Each row below holds a small network's activations on one record, seen along a few directions.
Records have a field called KEB. Each example row is followed by its value.
The largest differences between rows may come from other fields.
[ 3.06,  2.25,  0.88, -0.02, -0.05, -3.87,  3.02, -5.67,  3.09,  4.01,
 -2.12, -0.44, -0.73, -6.43, -0.20,  2.69,  1.08,  0.20,  1.49,  1.62,
  1.59, -0.03, -2.25,  1.03, -1.96, -6.58,  1.95]
supan
[-1.02,  5.08, -3.56,  1.27,  1.01, -1.30,  1.75, -3.30, -0.57,  3.22,
 -1.10,  0.93, -3.94,  0.57, -0.99, -1.03, -2.30, -0.45,  3.04, -0.53,
  0.10,  1.47, -2.54,  0.50, -1.19,  0.78,  1.75]
tata
[-0.79, -4.13, -0.07,  1.37, -0.53,  1.51, -1.02,  0.08, -3.22, -0.95,
  1.20, -0.71,  1.96,  0.47, -0.80,  0.39, -3.15,  2.95,  2.62,  1.69,
 -4.07, -0.41,  2.13,  0.11, -2.89,  1.74, -1.48]
los
[ 1.05,  1.27, -0.81,  0.02,  1.34,  0.16, -0.23, -2.80,  0.32, -2.55,
 -1.12, -2.40,  0.69, -3.75, -2.20,  2.93, -2.16, -0.48,  0.28, -0.73,
 -0.21, -2.21, -4.49, -0.72, -0.38, -1.21,  1.67]
los
[-1.93,  0.49,  0.92, -0.50,  1.17, -2.96,  1.66, -3.32,  1.47,  0.75,
  1.24, -1.79, -2.99, -4.73,  1.21, -0.43,  3.34, -0.11,  0.20, -0.05,
  1.11, -1.48, -1.84,  1.73, -1.84, -4.26, -0.17]
supan
[ 0.67, -2.47, -1.99,  2.44,  1.23, -0.01, -0.35,  1.45,  0.90, -2.20,
 -0.95,  1.14, -0.21,  0.93, -1.99,  2.99,  1.37, -3.47, -0.77,  1.10,
 -1.87, -1.24,  0.14,  2.82,  0.64, -1.12,  0.78]
likuz
[-0.68,  0.23,  0.67, -1.73, -1.27,  3.23, -0.01,  0.20,  1.62,  3.03,
 -2.17,  0.72, -0.60, -2.96,  1.28, -0.75, -0.71, -0.31, -4.16, -2.81,
  0.57,  1.94, -0.97,  0.80, -1.25,  0.03, -0.23]
met
[-3.05, -1.77,  0.78, -0.92, -0.29, -1.15, -3.00, -2.06, -0.92, -1.19,
  0.08,  1.73, -1.76, -0.42,  1.71,  0.47,  4.03, -1.19,  1.20,  0.56,
 -0.82, -3.43, -2.08,  1.46, -0.33,  0.24,  0.04]
nika
[-1.67, -0.28, -2.75,  0.87, -2.92,  0.74, -0.06, -1.59,  1.63, -2.01,
 -0.75, -0.96,  0.30, -1.79, -2.33,  2.63,  3.28, -1.02,  0.66, -0.04,
  2.66,  2.11, -0.25,  0.91, -0.65, -0.04,  0.88]
likuz
[-1.15, -6.58,  2.57,  3.69, -3.19,  3.59, -1.33,  4.47, -2.24, -5.08,
  4.87,  2.81,  2.05,  4.50, -0.21, -2.90, -1.50,  0.36,  0.43,  0.05,
 -7.49, -0.65,  6.83, -1.38,  1.49,  3.76, -5.09]
fibos
[ 0.49,  0.04, -1.08,  0.27, -0.89,  1.01, -0.39,  5.84, -0.98, -2.78,
  3.74,  1.29,  3.17,  2.23,  4.09, -0.66, -0.22,  0.94,  3.32, -2.02,
 -2.57,  0.87,  1.36,  0.79,  4.54,  3.13, -5.63]
tata
[-0.60,  1.70,  1.35, -1.14,  1.05,  1.24, -2.02, -1.55,  0.25,  0.08,
  1.11,  0.23,  0.38, -1.33, -1.13,  2.47,  0.83, -0.97,  1.12,  1.40,
 -2.65,  0.27, -1.61,  2.86,  3.59, -1.70, -0.40]
met
[-1.96,  4.87,  1.15, -1.21, -0.62, -1.60, -1.83,  0.17, -1.31,  1.62,
 -1.80,  2.53,  0.06, -1.24,  0.60,  2.07,  0.32, -0.27,  1.04,  2.57,
 -2.35, -1.32, -0.10, -2.51,  0.64,  0.85, -1.50]
nika
[ 1.45,  0.01,  0.18,  2.36, -1.57,  1.47,  0.19, -2.44, -1.99, -1.15,
 -1.89, -0.05, -2.64,  3.06, -1.03, -4.00, -0.19, -1.16,  0.94, -1.54,
 -0.36, -0.30, -0.20, -3.02,  1.46, -1.76,  0.75]
fibos

Which value of KEB does each new row have?
[-1.49,  0.14, -1.41, -1.42, -0.51,  0.95,  1.28,  0.09, -1.54, -2.66,
  2.61,  1.92, -3.01, -2.12,  2.25, -0.30,  1.68, -1.23,  2.16, -0.60,
  0.16, -0.42, -2.17,  2.85, -1.61, -0.19, -0.27]
tata
[ 1.98,  3.49,  0.78, -2.86,  1.73,  2.20, -1.49, -3.36, -1.31,  2.21,
 -1.69, -1.53, -0.81, -1.73,  0.25,  1.34, -0.11, -0.43,  0.95,  2.26,
  1.24,  1.13, -0.81, -1.26,  1.46, -3.98, -0.06]
met
[ 0.44,  3.38,  1.30, -0.92,  2.27, -0.11,  1.89, -2.57,  2.23,  2.96,
 -1.09, -4.10,  0.36,  0.40,  0.65,  0.00,  1.68,  0.43,  0.41, -0.70,
  0.87, -2.78,  2.56, -1.12, -2.33, -5.54,  1.23]
supan
[ 0.01, -0.71, -0.51, -1.30, -3.74, -2.42, -0.12,  1.54,  1.29,  3.86,
  0.60, -1.18,  0.54, -3.85, -4.50, -0.51,  1.04,  0.00,  1.30, -1.22,
  2.98, -0.54,  1.23, -2.24, -0.32, -2.39,  0.44]
supan
[-1.70,  1.85,  2.76, -1.26, -1.21,  0.16, -2.58,  0.90,  1.00, -0.91,
 -0.41,  2.34,  0.23, -0.14,  0.58,  3.24,  2.41, -0.12,  1.77,  1.25,
 -3.56, -2.46, -1.69, -0.12,  2.11, -1.28, -1.62]
nika
[-2.54, -0.68, -1.23,  3.07, -4.57,  0.13, -1.88,  2.35, -2.72, -5.51,
  1.23,  2.89,  1.78,  1.27, -2.98, -3.78, -0.75, -0.88, -0.65, -1.95,
 -1.23,  0.18,  6.11, -0.66,  2.87,  5.62, -1.94]
fibos
[-1.53,  6.24,  0.80, -0.18,  1.40, -4.06,  1.63, -1.74,  0.82,  2.36,
  0.08, -1.03, -0.05, -4.96,  0.31,  0.17, -0.73,  0.64,  0.83,  1.61,
  0.75,  1.26,  0.42, -1.60, -1.48, -3.12, -2.23]
supan
[-1.42, -2.63, -0.19,  1.39, -0.87, -1.91,  2.75,  2.33,  2.67,  0.05,
 -0.84, -2.53,  1.57, -1.81,  1.66, -3.46, -1.51,  1.53,  1.88,  1.59,
  2.47, -0.94,  1.12,  0.23,  2.13,  0.13, -3.55]
supan
[ 4.83, -0.97,  2.77,  2.40, -2.03,  0.93, -0.23,  0.45, -2.18, -3.69,
 -0.15,  2.10,  0.76,  1.33,  1.53, -2.33,  1.41, -0.65,  0.23, -0.79,
 -0.01,  1.48,  3.85, -2.18,  0.90, -0.80, -1.24]
fibos
[ 4.70,  1.82, -0.38, -2.21, -1.36, -0.69,  1.16, -0.91,  0.44,  2.07,
 -1.90,  2.25,  0.21, -0.62,  1.30,  0.28, -0.80, -0.45,  0.79, -1.19,
 -0.54,  3.66, -1.89,  2.29, -2.59, -0.38, -0.53]
tata
[-0.29, -1.21, -0.38,  2.21, -0.72, -0.76,  0.44,  0.18,  2.17,  2.45,
 -2.07,  0.08, -0.80,  1.80,  2.92, -1.36,  3.38,  1.37,  1.84, -0.97,
 -0.11, -3.06, -2.72, -3.07,  2.20,  2.08, -2.72]
nika
[ 0.80,  1.19,  2.07, -3.93, -0.90,  0.17, -0.27,  0.33,  1.05,  2.73,
 -2.05, -1.80, -1.13, -0.38,  1.52, -0.21, -0.15, -2.55, -2.40,  0.53,
 -1.07,  0.61, -0.66,  3.13,  1.40,  0.69,  2.39]
met
[ 1.46,  4.11, -1.40, -1.38,  2.39, -1.76,  1.34, -4.91, -0.46,  1.21,
 -0.48, -2.83,  0.62, -1.75, -1.48,  2.95, -3.62,  2.68, -2.54,  0.71,
  3.64, -1.35, -6.28, -1.60, -2.03, -2.85,  1.70]
los
[ 3.35,  2.13, -0.81, -1.35,  2.11, -0.25,  2.04, -1.40,  0.39,  4.28,
  0.03,  1.37, -1.49, -0.17, -1.91,  2.06,  0.38,  0.52, -3.91,  3.46,
  2.42, -3.08, -1.79,  2.75,  0.04, -2.35,  1.01]
met
